These are the activations of a small neural network, seen along a few directions. Each row is one input.
In each table, some parts of the input vary, and every possible input appears once, in random order.
Descriptions start from the smaller parts, as in this example, which fits no table here: one of 3 separate values, together with either a single point or one of 11 places around a ring or (one of 4 places along a line, together with one of 8 places around a ring).
Shared parts are said once, and a part with two or three values counts as separate values.

Table:
x1: [ 38  35  -6  20 -37  33  -6   0  30  -3  -4  -3  22   7  13  -3  29   1
 -11]
x2: [ -8 -19 -15  -4   7  -1  17 -50   4  11   1 -41 -17 -17  24  36  15   0
  -6]
x3: [ 19 -28 -15  -2  26 -11 -42 -30   4  43  30  29  11  25  13   2 -13   2
   7]
x4: [-12  17  17  10 -23  30   7 -14 -43  19  -3  17 -22  26  -4  28   0  16
  -2]
x5: [-20  -5  15 -25 -19  22  40 -20 -19 -13 -19  -4 -23  -6  -2  37  -7  -7
 -33]
x6: [ 11 -23 -27  14  41 -22   1  27  -7  -7 -11  19  -2  -9 -28 -12  13 -22
  18]
x7: [ 38  46  11  -3 -34  26  -8  23  -6  -9  20 -28   7  13  -2 -19  19 -32
  -5]
x8: [-24 -26 -32  -9   8 -34   6  18  20 -20 -32 -24 -20   2 -30  -8  -4  -5
  23]
x9: [ 31  54 -33   1 -22   1 -40  -4   3 -11  -1  -2  -8 -12 -20   4  30 -20
  16]
x10: [ -2  36  32   1  -4  32  -2   1 -36  -6  11 -27  13  16 -10   3 -18  10
  24]
x11: [  4 -14  12   9  -3  17  -9  12 -18  42  30  49 -19  -2  -5 -16 -26  11
 -13]
x12: [ 12 -19 -32   8  55 -30  10   4  19  25   0  24   0  10  18  -2   7 -15
  -3]
x13: [ -2 -14  33  -3  34 -10   9  59   7 -26  17  16   3 -20   1 -28   3 -12
  -1]
x14: [ 28  39 -12  -1 -51  18  12  16  -8  23  11  10 -12  15   1   7  35  -6
 -25]
x15: [ -5 -11   6   4  28 -14  27  33   0  -3   1  53 -29 -15   2 -33   5   1
 -35]
x16: [-14  -6  22  13 -17  10  25 -27   6 -18 -23 -34  23 -16   7  32 -16  -1
 -29]
x17: [ 29  38 -48  -2  -9   2 -26 -14  29   2  22   6   0  15  23  26  38  10
  -6]
x18: [ -7   8  43 -35  -4  11  29   2  -5 -27  -7 -45  14 -13 -19  28 -17  -3
 -11]
x19: [  3 -18  11  19  25 -11   9  32  18  -2 -21  27  22 -16  30 -24  -3  -6
 -15]
x20: [-41 -12  32 -40  -7 -45  23  40  31 -48   0 -13   6  -3 -12 -14 -10   8
   6]
x21: [-48 -15  -2 -29 -13 -33  39  13  20 -32 -14  22 -32   4   0 -24  -8   9
 -23]
x22: [-38 -24 -39  -4  23 -30  18  -8  46  13 -14 -20 -19  13  14   0   1 -11
   7]
x23: [ 21 -21  19  25  -3  17 -22   1   3  27   8  28  27  -3  27 -18 -39   8
  14]
x24: [  9 -17 -18   0  16   2 -46 -12 -26  21  17  23  19  -7 -37 -18  -7 -11
  33]
x25: [  7  -6  25  -1  12  29 -20  32 -16  13  47   8  18 -10  -1 -30 -38  -2
  24]
x26: [  9 -11 -11 -17  -1   0   3 -24 -22 -10 -27 -51 -15 -33 -22  21   4   5
   6]
x27: [-51 -19   2   0 -15 -39  18  15  40 -26 -29  -9  21  -3  16 -14 -16   6
 -14]
x28: [  2   0  -8   9   5  -1 -30 -55 -15  17  14  -9  -5  26  19  23  24  25
  11]
x29: [  5  19  -7   1  -2   4 -39 -37 -44   4 -12 -18  -1  -5 -27  -2  15  17
  32]
x30: [  4  14  25  41 -19  25  -4 -32 -13   0 -12  -6  20  17  12  15 -12  22
  13]
Q: Changing only one part turns x1 into x9. The same change can be made to x27. Which row results?
A: x8
Q: Describe the family of inputs behind these rows.
A: one of 5 separate values, together with either a single point or one of 5 places around a ring
Q: Which other rows agree with x17 in the choice among 5 separate values? List them by row number.
A: x2, x3, x12, x22, x28
Q: A walk changes only the place on the ring of 5. It starts at x6 and steps to x8. List the rest of the walk in order.
A: x26, x29, x24

Table:
x31: [ 41  29 -11  13 -11  35 -39 -32 -38  40  27  29  -3  18  -3  16  14   7
   5]
x32: [-18   6  -3 -15 -15  -3  13 -12  -7  -5  -9 -13 -19   3  -7  13   3   8
  -4]
x33: [ -2  -2  -1  -1   5 -12   0  32  22  -9   8  21   6   3   5 -25  -3  -2
   0]
x34: [ -8 -34 -16   9  33 -21  -4  -9  15  12 -10  12   4  -4  12  -6  -9  -2
   6]
x35: [ -6  -3  24   7 -13  14  17 -11  -3  -5 -10 -16  13  -4   9  15 -13   8
 -13]
x36: [ 55  41 -19  26 -26  35 -50 -24 -12  35  27  12  13  14  13  -1  26   1
   8]
x37: [ -1 -10  -1  -7  15 -13 -11  18  -5  -3   4   3   4  -5 -17 -17  -4  -4
  16]
x38: [ -7 -19  20   6  17   1   7  12   6   8  10  15  14  -5  15 -11 -25  -1
  -8]
x39: [  3 -14 -30   9  25 -29   0  16  33   1  -9  20  -3  -3   8 -16  12  -8
  -3]
x40: [-13 -16   6  -4  10  -8   5  19  -4   2   9  28 -13   2  -5 -19 -10   1
  -3]
x41: [-12   0 -17 -15  -4  -7  21 -21   0  -2 -10 -17 -23   0   0  23  13   1
 -13]
x42: [ -3  10 -20  -9  -9 -12  14 -14  24 -11 -12 -27  -7   4   6  19  23  -7
 -12]
x43: [-16 -20  -9  -3  14 -18   1  13  -1   7   4  26 -15   2  -7 -15  -4   1
   3]
x44: [  7  -1   7   3   6  -5   9  39  23  -5  10  24   7  -4  17 -20  -3  -6
 -13]
x45: [ -4  16  16  -6 -14   9   3   0 -14 -22 -10 -22   2  -8 -17   4  -2   0
   7]
x46: [ -5  -7 -14   1  10 -22  -5  24  26  -4   2  19   3   3   2 -22   3  -2
   5]
x47: [-16  -5   6  -5 -10  -3   1 -24   2  -6 -11 -26   4   2   2  19  -8  12
   6]
x48: [ -9 -13  -7  -6   0  -5   8 -34  10  -3 -13 -30  -1  -1  10  28   3   6
  -1]
x49: [ -6  19   6  -5 -25   1  10   4  10 -20  -9 -16   3   7   2   4   7  -1
  -7]
x50: [  9  -4  22  -4  13   3   5  30  -5  -3  12   8   6 -12  -5 -17 -10 -11
  -1]
x51: [ -5 -15  14  -1  12   0  14  25  -2   6  10  31 -12  -4   5 -14  -9  -3
 -16]
x52: [-16 -26  -1   3  19 -15  -9  -1   8   8   1  11  10   2   4 -12 -17   4
  13]
x53: [  3  14  23   0 -13  18  15   5 -13 -18 -10 -18   6 -14 -10   7   0  -4
  -5]
x54: [-14   9  10 -11 -18   7  16  -5 -11  -9  -9  -7 -15   3  -7   7  -3   7
  -9]
x55: [ 52  33 -15  19 -14  45 -50 -23 -35  35  26  -1  10   9 -13  10   8  -5
  27]
x56: [ -7   7  18  -5 -17  16  26   1 -11  -5 -11  -2 -11  -3   1  10  -1   4
 -21]
x57: [ -2   5 -12 -11   1  -1   5 -16  -1 -16 -11 -34  -6 -11 -10  20  15  -5
   1]
x58: [-13  -2  18   0 -14   5   6 -17  -3  -9 -10 -20   8   1   2  12 -15  12
   0]
x59: [-10  17  -6  -9 -21  -8   6  -4  15 -15  -9 -22  -2   8   0  10  13  -1
  -3]
x60: [-14 -21  12   2  15  -6  -3   6   5   4   8  12  12   2   6 -15 -25   4
   6]
x61: [  6 -18 -18   0  29 -19  -6  10   2   1  -6   3  -2 -10  -8 -11   4 -11
   7]
x62: [ -8 -27 -25   4  28 -26   7   5   5  10  -6  29 -19  -4   0  -9   4  -5
  -6]
x63: [ -7  13   3 -11 -10   1  -2  -7 -10 -19  -9 -29  -2  -8 -17  11   4   1
  11]
x64: [ 42  27  -5  32  -3  40 -46 -41 -33  42  26   4  14  22  13  17  11  13
  22]
x65: [  2  18  12   1 -25   9  21  11  10 -16  -9 -11   8   1  10   7   8  -5
 -19]
x66: [  2  -5  13  -8  11  -4  -5  24  -7  -7  10   5   6  -5 -15 -21 -10  -5
  12]
Q: Describe the family of inputs behind these rows.
A: one of 4 separate values, together with either a single point or (one of 2 separate values, together with one of 4 places along a line)
Q: Changing only the choice among 4 separate values turns x36 into x31. The same change can be made to x33. Which row results?
A: x40
Q: Which other rows does x58 become when the choice among 2 separate values takes its other values? List them by row number.
A: x60
